A small network was trained on invented records. Each row is its activation on one of them, seen along a few directions.
After each row come some of the record's fields: K, M, G, F.
A field that a record lacks is left out.
The largest differences between rows may come from other fields.
(in the rows, 500 means zero)
Random noise pushes rows far along 15 fixed directions. That doesn't count. These rows show it; they differ only by the noise:
411 432 493 384 546 269 691 416 421 606 493 591 557 518 593 501 382 402 450 513 563 561 596 593 471 388 430 798 649 543 584 570 479 481 541 709 450
388 495 458 556 467 774 534 550 535 524 448 359 524 438 520 485 715 501 495 433 386 559 387 474 489 599 479 426 546 311 359 436 512 454 470 338 479
601 727 518 600 616 487 835 418 471 610 397 473 598 305 548 269 564 680 517 456 595 371 453 446 688 746 515 425 381 295 556 418 541 591 572 546 396
340 526 534 280 487 450 444 449 541 591 433 462 592 574 662 526 444 503 559 480 484 664 499 496 607 443 468 672 580 564 376 594 680 370 563 470 419
382 453 381 445 506 442 381 513 455 434 491 390 577 647 627 537 386 356 562 565 409 511 524 501 358 525 466 602 618 578 384 684 509 453 500 413 361
622 477 482 571 359 570 515 364 655 550 434 517 524 538 380 379 394 573 611 491 316 307 546 596 543 490 498 509 408 502 460 650 452 716 576 524 430
599 490 374 398 576 637 545 418 219 455 551 589 454 477 495 386 572 343 562 225 486 501 423 635 416 597 524 249 518 564 530 348 716 465 556 532 540
437 566 479 514 614 383 581 607 566 365 445 494 509 483 516 588 423 459 497 647 483 666 514 415 404 359 517 515 525 563 606 637 475 343 383 651 360
337 554 484 759 586 568 614 618 630 314 573 376 590 501 428 542 488 335 507 613 471 447 457 331 476 798 501 327 682 482 544 625 374 480 502 348 399
509 641 664 593 463 555 578 477 443 490 511 575 471 382 361 467 441 634 616 470 526 496 462 564 601 497 474 235 396 465 636 389 457 404 506 495 467
542 614 474 643 401 497 379 626 382 536 458 443 504 552 605 528 443 645 571 600 532 441 395 350 462 507 471 482 388 350 410 501 538 468 412 392 318
524 559 629 529 404 465 632 386 697 628 433 513 572 396 421 361 488 724 505 651 442 518 414 450 578 563 522 417 347 395 407 561 507 493 446 470 328
424 656 306 608 454 736 567 530 718 436 449 404 652 566 442 493 564 416 498 566 207 556 420 476 670 581 662 612 468 539 536 571 512 831 572 535 502
420 629 506 491 758 512 560 540 547 259 517 392 539 521 560 571 425 302 571 487 635 561 584 363 684 671 613 447 590 703 650 520 571 391 668 505 557
411 373 507 506 466 642 439 484 453 514 562 369 489 544 560 574 596 379 431 521 583 513 506 458 569 611 572 659 535 469 417 327 438 511 606 344 657
553 380 527 439 507 284 601 399 677 512 678 668 591 502 377 425 545 377 238 619 598 484 435 352 506 759 652 484 547 667 499 534 598 649 503 508 581
443 523 433 367 448 386 346 568 573 511 505 563 623 578 532 526 521 481 421 462 415 476 481 483 499 496 493 618 583 611 443 642 595 623 493 451 550

609 432 545 480 512 307 396 537 620 507 504 445 549 488 553 475 582 583 335 533 692 240 576 307 522 682 506 622 502 471 366 579 461 593 518 310 610 -> K=k1, M=m6, G=g2, F=f2
404 440 392 632 563 509 488 615 325 354 630 480 496 587 519 591 435 218 526 450 515 448 517 513 348 624 451 417 721 569 588 509 451 459 516 460 481 -> K=k2, M=m7, G=g2, F=f2
496 317 520 426 485 489 423 455 633 451 512 547 605 517 372 408 420 367 525 508 406 360 432 477 469 694 515 450 591 694 337 667 491 534 618 325 590 -> K=k2, M=m1, G=g1, F=f1
608 415 599 323 522 185 436 478 489 615 545 677 474 434 527 432 558 637 339 437 671 406 530 481 365 481 391 456 521 493 448 552 585 442 389 519 530 -> K=k1, M=m5, G=g1, F=f2
539 658 537 527 357 409 425 516 664 621 453 497 563 481 473 493 587 794 379 566 462 373 548 487 630 416 475 670 365 367 507 551 381 792 449 482 560 -> K=k1, M=m6, G=g2, F=f2
600 523 386 411 482 280 399 529 465 664 396 539 561 527 657 402 470 648 447 532 448 383 513 529 390 416 428 720 428 425 408 639 521 667 430 586 417 -> K=k2, M=m5, G=g1, F=f2
404 612 448 362 544 295 487 595 569 428 403 528 751 372 435 424 496 549 421 634 295 524 447 616 422 511 564 521 437 644 509 619 359 545 394 454 512 -> K=k1, M=m5, G=g2, F=f1
548 589 497 595 545 642 305 632 425 325 546 454 471 443 398 539 543 510 516 582 478 499 404 467 520 580 636 278 306 582 574 313 396 529 501 384 676 -> K=k2, M=m5, G=g1, F=f2
571 476 521 467 521 348 377 552 591 397 599 527 450 527 462 613 625 495 291 442 654 347 690 461 517 476 533 588 542 576 632 488 416 659 492 496 740 -> K=k1, M=m7, G=g2, F=f1
449 477 500 388 612 511 332 638 510 420 534 443 518 554 641 630 542 353 435 525 667 635 458 313 650 605 659 610 517 671 464 369 669 390 597 411 679 -> K=k1, M=m7, G=g1, F=f2
451 334 525 432 456 591 374 482 367 550 595 493 447 589 593 540 499 388 518 517 615 644 331 354 431 611 521 418 555 515 268 394 715 258 501 327 463 -> K=k1, M=m3, G=g1, F=f2
354 421 568 384 471 465 399 512 515 527 591 464 509 573 572 611 611 454 359 496 657 569 481 350 542 556 476 633 649 496 376 473 554 434 520 330 614 -> K=k1, M=m6, G=g2, F=f1
339 528 536 678 372 655 716 392 350 608 612 535 566 462 369 441 476 429 564 410 420 414 470 716 561 644 411 433 624 370 604 361 308 624 595 442 505 -> K=k1, M=m3, G=g2, F=f2
412 597 574 441 383 546 383 461 417 654 524 484 542 565 633 479 484 624 604 429 541 546 392 465 621 600 422 404 511 418 340 454 732 398 530 323 365 -> K=k1, M=m7, G=g1, F=f2
458 495 455 475 542 498 823 221 653 588 545 469 607 429 417 259 598 483 375 659 388 594 385 500 459 767 573 402 484 428 407 566 510 633 470 518 342 -> K=k2, M=m6, G=g1, F=f1
409 430 574 519 505 557 413 495 277 406 613 503 407 582 471 621 381 340 599 442 622 491 547 548 489 477 442 463 619 587 577 404 412 364 603 417 608 -> K=k2, M=m6, G=g1, F=f1
442 703 457 459 463 309 374 410 481 497 607 394 552 571 572 524 596 653 326 560 532 391 694 606 497 524 477 571 444 427 604 507 336 778 428 441 524 -> K=k1, M=m5, G=g1, F=f2
437 498 320 477 581 513 560 468 398 423 500 409 515 601 613 507 441 289 557 485 403 595 558 597 386 506 530 539 595 556 539 556 541 480 498 587 355 -> K=k2, M=m2, G=g2, F=f1
509 733 409 586 652 614 497 460 446 370 522 275 444 523 618 506 567 529 541 519 539 535 607 508 575 593 584 372 378 429 628 389 474 561 513 520 449 -> K=k1, M=m7, G=g1, F=f2
673 449 523 601 459 631 214 566 554 257 578 429 331 588 370 642 501 488 496 632 573 467 501 316 488 456 678 353 291 631 496 417 460 500 478 378 647 -> K=k2, M=m4, G=g2, F=f1
536 405 564 396 338 477 392 327 459 618 453 462 516 513 510 376 429 618 608 493 408 417 524 670 410 505 434 419 407 457 301 544 507 419 483 338 354 -> K=k2, M=m7, G=g1, F=f1
452 322 635 445 610 411 516 566 598 449 455 514 452 491 538 604 408 395 531 475 663 500 601 380 510 435 425 627 681 589 481 618 495 244 576 517 560 -> K=k2, M=m5, G=g1, F=f1
520 525 625 462 555 270 514 700 788 508 427 654 580 377 435 529 506 645 357 705 551 640 343 199 521 439 551 522 448 571 463 652 586 380 355 577 487 -> K=k2, M=m3, G=g2, F=f2
553 459 606 560 482 529 405 508 649 506 589 537 367 586 487 593 504 506 491 429 638 450 582 375 625 502 470 466 561 515 548 512 598 527 569 522 573 -> K=k2, M=m7, G=g1, F=f2
481 502 385 611 396 699 533 443 366 521 585 520 447 550 407 499 595 442 501 345 362 404 520 701 437 464 417 466 566 393 591 412 390 741 517 532 578 -> K=k1, M=m3, G=g1, F=f2
418 583 449 573 647 568 549 631 399 482 510 390 561 449 636 520 650 422 458 326 631 380 534 446 624 733 457 544 661 399 542 384 482 550 613 386 649 -> K=k1, M=m2, G=g1, F=f2
603 477 472 767 399 631 512 590 496 505 478 509 377 482 396 541 485 579 531 593 420 424 473 498 393 353 475 477 385 338 571 464 312 593 404 595 455 -> K=k2, M=m5, G=g1, F=f2
516 497 397 591 393 590 465 495 258 604 546 473 556 521 528 408 597 504 473 393 490 265 407 546 469 699 424 523 532 331 391 388 454 712 556 295 560 -> K=k2, M=m4, G=g1, F=f1
504 580 561 483 404 477 492 481 656 484 520 633 580 520 337 490 431 516 518 453 418 442 491 516 662 510 534 460 509 641 581 591 546 645 573 502 561 -> K=k2, M=m1, G=g2, F=f1
584 388 470 376 626 382 460 439 734 551 371 375 470 483 634 420 541 590 442 561 494 462 637 464 433 449 478 670 470 468 357 693 477 514 481 574 473 -> K=k1, M=m2, G=g1, F=f2
404 358 579 573 275 596 572 323 616 697 537 538 466 614 434 493 373 504 610 519 349 533 522 637 528 404 376 590 595 427 430 590 470 559 549 555 355 -> K=k2, M=m2, G=g1, F=f2
531 537 443 394 611 532 516 417 374 437 547 551 525 568 564 424 376 317 659 341 536 541 450 518 582 678 555 307 567 709 506 488 804 401 649 509 446 -> K=k1, M=m2, G=g1, F=f2
525 546 551 395 515 520 276 545 424 353 532 537 388 587 508 639 429 466 619 323 562 518 626 572 539 335 477 366 521 672 614 482 608 359 538 506 582 -> K=k1, M=m7, G=g1, F=f1
594 452 499 572 455 616 549 531 632 576 500 527 426 542 523 543 617 524 420 436 615 462 453 272 621 516 506 603 539 389 434 489 664 576 536 526 546 -> K=k1, M=m1, G=g1, F=f2
380 597 563 442 451 456 464 501 623 519 511 554 634 510 442 505 454 535 517 521 395 540 486 561 653 522 519 517 523 620 544 548 505 577 553 475 541 -> K=k2, M=m7, G=g1, F=f1
618 471 474 566 611 517 488 635 394 342 472 538 400 430 463 515 517 481 536 457 574 475 424 371 310 470 482 273 486 491 503 511 533 302 394 506 469 -> K=k1, M=m3, G=g2, F=f1
481 407 572 542 387 477 548 436 303 690 522 503 492 484 574 483 444 526 519 459 614 387 554 630 551 512 431 679 509 371 488 322 384 508 588 463 534 -> K=k1, M=m7, G=g2, F=f2
542 435 537 552 430 340 479 277 401 428 758 548 433 681 432 497 325 351 506 505 632 348 660 585 431 663 504 334 575 634 610 509 489 579 555 463 418 -> K=k1, M=m7, G=g2, F=f1
259 414 633 415 408 508 370 603 618 567 498 476 533 556 557 673 543 494 464 456 534 578 528 456 579 413 379 686 715 480 403 555 489 367 519 351 585 -> K=k1, M=m5, G=g1, F=f1
687 603 458 543 575 534 401 636 829 380 398 477 384 551 526 582 608 603 493 349 506 418 650 308 566 368 498 443 498 484 561 720 688 559 437 625 482 -> K=k2, M=m7, G=g1, F=f2

Here are new rows. What are their fields?
748 576 573 517 621 300 448 546 596 488 437 479 463 403 563 422 585 734 410 467 731 225 617 319 574 604 494 470 372 424 503 542 505 577 497 470 575 -> K=k2, M=m2, G=g1, F=f1
654 324 545 629 647 568 445 385 588 293 567 252 271 595 529 571 462 370 526 563 745 331 772 350 461 605 585 475 464 507 503 501 350 428 596 432 560 -> K=k2, M=m3, G=g2, F=f2
623 278 423 249 572 421 575 323 368 550 485 577 520 371 473 289 589 414 397 471 438 536 452 703 280 554 588 438 410 591 395 400 528 450 467 548 564 -> K=k2, M=m7, G=g1, F=f1
491 570 612 400 426 586 541 220 456 679 534 531 471 537 527 377 403 613 664 399 506 550 506 647 689 529 453 390 431 481 467 423 662 496 639 525 408 -> K=k1, M=m5, G=g1, F=f2
510 652 666 456 494 350 571 507 512 637 413 576 589 417 558 443 387 694 577 523 615 514 459 443 743 516 495 555 407 500 518 471 603 422 566 520 444 -> K=k2, M=m2, G=g2, F=f1
312 602 442 382 703 420 597 469 369 402 591 495 565 502 566 513 525 333 467 433 529 649 523 563 458 588 455 421 694 600 620 513 547 424 519 552 507 -> K=k2, M=m3, G=g1, F=f2
512 450 504 473 605 519 524 462 329 528 622 463 431 424 563 493 695 453 332 450 690 523 526 534 497 636 564 474 476 427 558 190 452 513 518 480 700 -> K=k1, M=m7, G=g1, F=f2
538 540 501 386 362 389 364 450 466 632 464 588 463 630 575 551 430 651 531 407 488 465 592 564 518 221 367 700 504 475 482 612 586 599 489 603 465 -> K=k2, M=m3, G=g2, F=f1
438 598 493 512 578 466 464 485 427 478 579 381 496 535 620 543 555 470 448 446 636 435 650 540 590 628 507 530 547 458 602 393 438 567 564 440 571 -> K=k1, M=m7, G=g1, F=f2
452 370 565 441 520 523 578 434 409 662 314 414 588 385 608 363 332 529 685 567 458 481 467 637 549 517 469 694 434 465 335 459 381 334 648 458 458 -> K=k1, M=m7, G=g1, F=f2
571 547 432 481 499 454 416 546 490 500 394 396 588 409 511 427 629 645 384 563 456 304 531 525 475 532 539 659 348 406 443 484 280 705 479 376 644 -> K=k2, M=m1, G=g1, F=f1
446 379 736 553 572 452 511 446 384 429 486 423 500 444 478 488 219 438 732 546 699 330 586 510 572 650 427 440 559 589 465 493 296 199 703 290 526 -> K=k1, M=m6, G=g1, F=f1
489 416 572 621 529 311 553 533 403 679 506 390 449 439 686 495 542 662 372 699 719 453 523 376 370 543 386 672 480 197 400 431 313 419 384 471 398 -> K=k2, M=m2, G=g1, F=f2
347 522 424 528 566 618 642 434 663 416 567 356 466 611 535 653 589 332 382 597 509 710 609 432 616 449 592 719 610 512 607 498 465 598 540 624 543 -> K=k1, M=m4, G=g1, F=f2
543 197 671 451 514 557 569 538 725 525 323 513 391 352 426 527 510 536 549 522 486 589 529 473 403 274 452 549 507 474 366 574 442 150 445 558 505 -> K=k2, M=m7, G=g1, F=f1
583 561 630 538 427 539 245 348 531 529 580 336 482 603 549 428 456 648 575 523 656 241 573 408 707 802 537 386 349 470 356 435 500 623 671 169 549 -> K=k2, M=m5, G=g1, F=f1
701 258 507 557 388 409 634 476 476 667 546 699 523 388 384 349 605 505 308 492 581 299 364 433 370 670 535 503 476 401 373 410 512 597 437 454 563 -> K=k1, M=m5, G=g1, F=f1
332 553 556 547 301 495 511 547 326 654 569 584 544 575 540 576 465 542 518 485 551 573 342 450 515 481 364 532 632 367 426 457 603 413 444 379 363 -> K=k1, M=m4, G=g2, F=f1
464 648 280 515 626 607 512 568 586 365 393 355 588 571 580 497 503 412 541 578 336 567 455 417 541 528 608 616 485 561 502 635 529 649 538 554 455 -> K=k1, M=m6, G=g1, F=f1
507 344 583 533 383 538 592 439 670 703 542 608 597 472 418 401 517 496 410 605 508 502 295 338 643 717 572 594 501 493 315 463 597 604 596 424 564 -> K=k2, M=m3, G=g1, F=f2
